Each row below holds a small network's activations on one input, seen along a few directions.
Each table varies a few parts of the input and shows all the possible inputs, shuffled.
Descriptions start from the smaller parts, as in this example, which fits no table here: line(4) and (point or line(9) or (values(2) and ring(5))).
Shared parts are said once, and a part with two or three values counts as separate values.
In the rows, zero is written as 100.

Other details of the inputs vary at random and push rows far along two fixed directions, the same in every table; ignore that.

A family of inputs:
row 1: 108  111  125  137  105  129  84  132  121  48  68  89
row 2: 60  114  124  138  129  122  115  129  130  34  92  63
row 3: 73  106  93  108  89  58  149  136  114  179  56  74
row 4: 117  59  88  69  68  115  80  71  80  140  154  126
row 5: 119  95  84  88  97  106  36  97  83  27  102  126
row 6: 136  82  63  72  91  84  43  52  79  134  128  170
row 7: 72  122  123  140  124  77  85  138  108  51  60  82
row 8: 85  105  87  84  113  52  167  91  116  147  107  67
row 9: 87  113  136  135  104  147  103  115  117  41  100  90
row 10: 136  80  64  61  52  96  87  56  77  148  170  135
row 11: 90  131  140  136  99  106  72  130  110  57  63  96
row 12: 104  132  120  142  84  107  78  136  94  54  78  64
row 13: 138  85  123  101  87  124  25  93  91  60  109  124
row 14: 99  127  119  140  118  82  82  129  98  28  73  65
row 15: 97  90  78  110  128  79  152  105  120  154  58  81
row 16: 159  89  79  69  72  78  78  68  91  136  124  135
row 17: 98  76  96  97  93  74  136  124  105  174  68  67
row 18: 79  70  92  68  121  62  152  86  118  170  109  77
row 19: 96  112  109  92  95  75  170  89  114  157  97  72
row 20: 86  81  79  107  131  54  169  128  131  148  53  67
row 21: 81  110  83  95  126  67  172  109  109  154  31  63
row 22: 78  107  121  141  90  149  101  128  105  48  107  81
row 23: 104  136  118  143  119  100  82  110  92  48  69  71
row 24: 61  111  121  102  104  72  181  106  121  168  76  82
row 25: 85  118  93  95  117  73  165  77  110  157  96  67
row 26: 126  65  102  61  82  111  84  57  94  138  148  134
row 27: 64  141  135  120  133  133  118  164  93  40  98  83
row 28: 97  80  94  98  129  66  137  96  103  168  59  74
row 29: 103  98  101  100  61  130  40  82  74  72  156  149
row 30: 90  124  112  124  84  124  80  141  93  46  61  74
row 31: 101  98  90  76  94  126  53  76  87  28  140  127
row 32: 100  81  76  65  93  78  81  62  96  123  154  149
row 33: 135  105  103  88  77  129  39  94  87  43  98  134
row 34: 81  123  117  117  107  125  59  78  92  59  123  123
row 35: 136  49  72  64  102  68  59  74  87  126  123  133
row 36: 92  111  87  82  132  67  161  159  101  160  70  92
row 37: 121  79  55  41  88  109  92  33  79  134  146  150
row 38: 133  87  87  116  72  139  34  112  95  57  119  127
row 39: 121  82  81  48  72  114  103  57  88  122  135  143
row 40: 71  121  120  119  81  142  101  121  87  41  94  78
row 41: 63  125  127  146  133  140  118  114  121  48  83  65
row 42: 117  69  86  66  104  110  76  44  88  136  147  130
Description of these inputs: values(2) and (point or (line(4) and values(5))).
Start at row 12 and move only the line(4) part, one step at a time. The first step leads to row 16. Which rows follow, in order?
Answer: row 23, row 14
Change only the values(5) part in row 42. List by row number the other rows that result.
Answer: row 25, row 34, row 37, row 41
Change only the values(2) part in row 31. List by row number the other rows that result.
Answer: row 5
Change only the line(4) part in row 13. List by row number the other rows that result.
Answer: row 17, row 28, row 35

A family of inputs:
row 43: 128  105  130  105  71  123  11  58  72  56  115  120
row 44: 95  135  112  140  80  76  74  113  92  78  50  73
row 45: 73  103  109  123  125  145  119  91  123  60  77  85
row 46: 75  143  126  109  83  145  106  176  86  92  61  130
row 47: 85  93  102  78  156  39  151  97  112  166  70  82
row 48: 105  110  80  122  112  104  81  124  102  42  42  85
row 49: 114  95  95  96  100  96  166  80  125  175  118  98
row 50: 100  88  103  141  92  95  61  157  102  62  68  79
row 51: 131  106  72  99  98  43  160  127  116  176  63  77
row 52: 62  119  95  82  73  66  178  82  93  170  101  62
row 53: 109  93  112  102  124  131  79  96  100  46  64  87
row 54: 150  29  83  60  75  102  41  77  85  137  144  145
row 55: 58  120  127  131  153  104  105  97  118  67  104  98
row 56: 111  61  111  116  80  158  21  88  100  55  160  141
row 57: 97  90  93  89  73  97  110  35  100  172  128  121
row 58: 61  95  119  115  89  122  110  144  101  66  117  63
row 59: 151  91  67  49  61  111  92  64  81  114  189  146
row 60: 52  133  115  104  135  90  118  116  95  47  118  86
row 61: 126  118  141  124  111  111  104  121  108  74  79  69
row 62: 98  102  67  87  137  20  125  113  111  148  68  104
row 63: 121  69  41  29  73  121  90  45  79  97  162  151
Describe the family of inputs behind these rows.
Answer: point or (line(4) and values(5))
